data =
array([[-22,   8,  26,  10,  11,   6,  -7,  23,  -4,  -3,  -6, -45,  35,
        -10,  11],
       [  7,  19, -13,  -4,  -3, -30, -13, -30,  19,   6,  32,  12, -29,
         17, -25],
       [-17,   2,   8, -11,   6, -14,  -2, -15,   9,  53,  35,   2, -29,
          2, -18],
       [ -3, -30,   1,  41, -14,  26, -14,  21,   3, -23, -27,  11,  -9,
         -2, -20],
       [  5,  -6,  -2, -34, -11,   8,  24, -41, -14,  34,   3,  10,  -9,
        -19,  -9]])
Report the largest entry.
53
Report the entry just right of the smallest entry.
35
The entry just left of the largest entry -> 9
The entry just left of the centre entry is -2
Report the centre entry.
-15
The minimum -> -45

B = [-1.60 -0.72  1.05 -0.32  1.10 -0.31  0.69 -0.52  1.27  1.04 -0.04]
Report the entry just right of -0.32.
A: 1.10
The entry just right of the largest entry is 1.04
Report the entry just right of the centre entry.
A: 0.69
Report the entry just right of 1.04.
A: -0.04
Report the entry just left of 1.10.
A: -0.32

[[-11  -4 -19  30  -8  -8 -10  -6  -5  -7]
 [ 14  -1 -29 -29  42  15  11   9  32  23]
 [ 38  56 -47  -4 -16  43  49  51  13  30]
 [ -6   1 -32  26   0  -2  -5   0   3   0]]
Indices start at 0.
Find the top entry of the column that holds the smallest entry.
A: -19
The entry in the top-right corner -> -7
The bottom-left entry: -6
Find the entry at row 2, column 2.
A: -47
Find the entry in row 0 and column 1.
A: -4
The entry just left of the largest entry is 38
The bottom-right entry is 0
Find the entry at row 0, column 0.
A: -11
The entry directly below the largest entry -> 1
The entry just right of the smallest entry is -4
The entry just right of 1 is -32
Find the maximum.
A: 56
Find the entry at row 1, column 0.
A: 14
The entry at row 1, column 1 -> -1

Read these off the array that follows.
1) Which number is the entry just right of 20.122?
2) Which number is the entry just left of 5.394?
3) Which number is the entry just right of the largest entry?
4) Which number is the entry just right of the smallest entry?
5) Which number is the entry just left of 12.936?
[[  6.490  -5.661   8.763  22.015  20.122  16.496 -14.549   3.343  20.827
    5.394   7.197   5.215  21.347  21.769  -5.546  19.042]
 [-12.873  21.403 -12.788  13.945  11.579  12.936  15.209  -9.396  13.326
   -9.482  16.656  -9.461   9.891   6.416   3.050  -8.173]]
1) 16.496
2) 20.827
3) 20.122
4) 3.343
5) 11.579

A =
17	62	1	18	-8	30	-39	11	-26	0	-14	-33	10	19	44	-6
11	-6	-10	-21	-51	10	-2	24	32	34	-37	-37	16	-45	-17	-72
Counting starts at 0.
The entry just left of the smallest entry?
Answer: -17
The bottom-right entry: -72
The entry directly above -17?
Answer: 44
The entry in row 1 and column 0 -> 11
The entry directly above 24: 11
The entry in the top-left corner?
Answer: 17
The entry at row 0, column 2?
Answer: 1
The entry just left of -39 -> 30
The entry directly above -2?
Answer: -39
The entry just left of -8?
Answer: 18
The entry directly below 18?
Answer: -21
The top entry of the column that holds the largest entry?
Answer: 62

Read these off the table that follows. Indices start at 0.
1) Read off the bottom-right entry.
2) Read off the top-left entry.
3) Read off the entry directly above the centre entry.
4) Read off the bottom entry of the column that holds the smallest entry.
5) Read off the entry directly above 3091.
6) Read off the entry in the top-right corner.
7) Read off the entry at row 0, column 1.
8) Read off the entry directly below 3595.
[[3582, 3623, 1878, 3851, 4117, 5698, 2153, 3111, 3258],
 [3408, 3307, 3207, 4165, 3079, 2112, 3141, 3397, 3417],
 [2227, 3637, 2770, 3519, 3085, 2448, 2721, 3751, 3331],
 [1735, 3670, 3508, 3408, 3672, 4107, 2781, 3674, 3439],
 [1921, 3091, 2747, 3126, 3112, 2458, 4903, 4511, 2978],
 [3862, 3613, 4460, 3748, 2977, 3082, 1059, 2420, 3856],
 [3595, 3514, 4220, 3700, 3189, 2797, 5232, 3786, 3421],
 [2483, 3321, 3876, 3431, 3770, 4039, 3686, 3641, 3824],
 [4128, 3346, 3476, 2993, 3622, 4793, 7784, 4412, 3478]]
1) 3478
2) 3582
3) 3672
4) 7784
5) 3670
6) 3258
7) 3623
8) 2483

a =
array([[ 1.164, -2.065, -0.952, -1.227, -1.275, -1.277,  0.850, -1.010,
        -0.564, -1.582, -0.094, -0.673, -1.378],
       [ 0.593,  0.128,  0.024, -0.137, -0.071, -0.012, -0.475, -0.082,
        -0.852,  0.071, -0.836,  0.741, -0.640],
       [-1.398, -0.998, -0.701,  0.720,  0.556,  0.259, -1.397, -0.242,
         0.725,  1.015, -0.040, -2.070,  0.090],
       [-0.317, -1.601, -0.937,  0.186,  0.135, -0.361, -0.870, -0.597,
         0.155,  0.515, -0.318, -1.685, -0.621],
       [-0.897,  0.891,  0.330, -1.363, -1.799, -0.412,  1.654, -0.051,
        -0.036, -2.136,  0.781,  1.123,  0.513],
       [ 0.618,  0.604,  0.299, -0.415, -0.428,  0.018, -0.048, -0.024,
        -0.823, -0.283, -0.638,  1.059, -0.355],
       [-0.005, -1.287, -0.793,  0.113,  0.169, -0.278, -0.834, -0.437,
        -0.094,  0.451, -0.438, -1.099, -0.661]])
The entry just right of -0.318 -> -1.685
The entry just left of 0.155 is -0.597
The entry just left of the largest entry -> -0.412
Read off the entry just left of the smallest entry.
Answer: -0.036
The median entry: -0.283
The entry just left of -0.071 -> -0.137
The entry just right of the largest entry is -0.051
Read off the entry at the centre.
Answer: -0.870
Read off the entry just left of the centre entry.
Answer: -0.361
The entry just right of -0.897 -> 0.891
The entry just right of 0.155 -> 0.515

m =
[[167 180 390 394 349 399 428 387 398 393 372 371  87 373 382]
 [426 391 375 358 407 282  33 353 403 374 260 382 424 379 380]
 [365 405 368 397 361 402 410 749 499 383 390 382 376 366 370]
 [389 335 388 387 408 396 378 351 370 370 381 566 386 383 389]
 [399 433 386 708 389 383 364 433 400 427 385 403 388 448 283]]
Indices start at 0.
Which number is the entry just left of 381?
Answer: 370
The entry in row 0 and column 2 -> 390
The top-right entry -> 382
Which number is the entry in row 2 and column 0?
Answer: 365
The entry in row 1 and column 0 -> 426
The entry in row 2 and column 2 is 368
Which number is the entry just right of 379?
Answer: 380
The entry at row 0, column 1 is 180
Which number is the centre entry?
Answer: 749
Which number is the bottom-right entry?
Answer: 283
The entry at row 0, column 0: 167
The entry just right of 400 is 427
Which number is the entry in row 1 and column 1?
Answer: 391
The bottom entry of the column that holds the smallest entry -> 364
Which number is the entry just right of 499?
Answer: 383
The entry directly above the smallest entry: 428
Which number is the entry just left of 448?
Answer: 388
The entry just left of the largest entry -> 410
The entry directly below 424: 376
The entry at row 2, column 1 -> 405
Which number is the entry directly below 365?
Answer: 389
Which number is the entry in row 1 and column 2?
Answer: 375
Which number is the entry directly below the centre entry?
Answer: 351
The entry directly above 397: 358
The entry just left of 402: 361
